A small network was shown many inputs. Here are its activations along a few directions, one row for each input.
In each table, some parts of the input vary, and every possible input appears once, in random order.
Descriptions start from the smaller parts, as in this example, which fits no table here: one of 5 places around a ring, together with either a single point or one of 11 places along a line or (one of 3 separate values, together with one of 4 places along a line).
Shared parts are said once, and a part with two or three values counts as separate values.
In the rows, zero is written as 128.

Other details of the inputs shift rows strongly along two fixed directions, in all tables alike. That doesn't count.

A family of inputs:
r1: [128 125 133 133 122 130 147 121 130 118 118 131 125 147 140 141]
r2: [132 134 142 115 128 139 125 133 125 126 124 126 116 143 139 131]
r3: [136 121 126 129 138 125 129 122 130 142 132 136 130 122 129 127]
r4: [132 132 107 127 143 124 121 136 143 143 125 121 125 116 103 122]
r5: [124 122 123 119 137 128 123 133 135 139 123 120 124 115 114 122]
r6: [128 143  93 139 136 115 111 137 148 117 143 110 138 105 105 113]
r7: [134 123 163 114 125 153 137 122 109 124 128 141 117 161 156 137]
r8: [129 133 144 121 123 140 129 128 116 116 129 129 123 145 142 131]
r9: [111 141 152 157  62  87 125 115  79 108 115 154 153 107 155 145]
r10: [117 129  92 121 150 129 109 147 163 125 142  90 129 103  92 103]
r11: [111 138  92 158  98  94 120 129 149 111 137 123 144 103 123 132]
r12: [123 118 103 109 163 146 115 144 165 136 143  96 121 117  97 103]
r13: [119 122 126 116 131 135 118 136 140 132 133 115 124 121 122 119]
r14: [137 128 125 130 141 123 133 125 126 135 125 130 131 123 124 127]
r15: [126 117 117 132 135 136 142 125 147 124 133 124 125 142 128 132]
r16: [135 121 142 124 130 136 135 123 116 144 121 144 122 140 132 135]
r17: [132 135 122 132 126 123 118 130 133 126 137 129 131 123 130 124]
r18: [141 132 149 121 134 140 137 124 114 126 121 135 121 149 142 133]
r19: [139 125 155 123 130 140 146 121 104 138 110 145 121 151 137 140]
r20: [131 124 117 131 138 131 128 129 132 138 132 130 130 125 113 124]
r21: [137 124 119 130 149 129 132 125 133 135 132 127 131 123 119 123]
r22: [138 119 157 135 120 128 144 109  98 133 126 159 133 141 156 142]
r23: [126 112 154 122 125 140 138 119 109 135 124 141 126 137 140 132]
r24: [131 143 106 133 131 115 112 136 143 126 134 118 130 112 115 119]
r25: [141 123 160 122 129 147 141 117 106 127 128 148 122 158 155 137]
r26: [133 127 126 130 137 133 134 127 122 134 125 132 128 133 118 129]
r27: [128 114 154 117 133 145 141 121 110 134 120 135 122 142 136 132]
r28: [131 136 140 118 127 137 126 132 122 119 124 123 120 142 137 130]
r29: [126 126 114 132 132 127 137 129 150 125 124 121 122 135 126 134]
r30: [126 121 115 131 137 135 143 126 146 120 129 120 125 141 125 131]
r31: [106 168 105 195  34  33  99 118  94  98 131 157 180  59 143 141]
r32: [123 127 142 114 124 134 126 133 125 130 121 123 120 131 133 128]
r33: [119 131  94 117 151 128 109 148 163 128 136  89 126 104  91 104]
r34: [120 119 120 122 134 128 119 131 137 139 131 121 127 111 114 120]
r35: [131 125 154 112 126 149 129 127 119 127 128 135 115 153 151 135]
Each input here is: one of 5 places around a ring, together with either a single point or one of 6 places around a ring.
Which other rows agree with r26 in the place on the ring of 5? List them by row number.
> r6, r8, r10, r21, r27, r30
Which other rows agree with r12 in the place on the ring of 5? List them by row number.
> r7, r15, r20, r22, r23, r25

A family of inputs:
r36: [126 136 207 165  34  98 158  88  34 102 106 205 150 159 214 179]
r37: [131 112 138 110 152 147 137 129 131 148 120 124 116 135 119 124]
r38: [107 160  64 173  90  59  83 140 142 110 150 115 169  48  94 110]
r39: [116 128 136  99 133 162 123 144 151 106 134  96 107 156 136 121]
r40: [141 129 130 113 154 144 127 133 133 138 128 122 117 137 121 121]
r41: [132 111 129 117 151 146 144 126 140 141 123 126 117 143 122 129]
r42: [140 125 122 120 154 145 137 130 143 133 129 122 117 145 123 127]
r43: [138 114 128 120 155 146 143 124 139 140 127 128 119 143 124 128]
r44: [128 146 193 161  43 100 150  97  49  98 108 190 146 156 204 172]
r45: [130 112 126 118 151 144 143 128 143 141 122 122 118 139 119 128]
r46: [136 114 131 110 159 146 132 130 135 149 125 124 117 132 116 121]
r47: [140 120 128 120 153 146 140 127 139 136 128 127 117 147 127 128]
r48: [141 126 136 113 152 146 130 131 128 139 126 126 117 141 124 124]
r49: [109 162  70 171  88  61  84 140 139 109 148 117 166  53  98 112]
r50: [105 158  66 175  87  57  85 137 139 111 148 117 170  46  95 112]
r51: [135 113 123 118 157 145 141 127 145 143 126 123 118 140 119 127]
r52: [117 128 143  93 135 162 114 146 142 112 133  97 107 149 134 116]
r53: [133 112 134 109 156 148 134 129 133 149 123 123 116 134 116 122]
Describe the family of inputs behind these rows.
> one of 2 separate values, together with either a single point or one of 8 places along a line
The inputs of r42 and r48 match in every part but the choice among 2 separate values. If r45 is changed in the same way as r42 into r48, which row does it become?
> r37
Which other rows does r44 become when the choice among 2 separate values takes its other values? List them by row number.
> r40
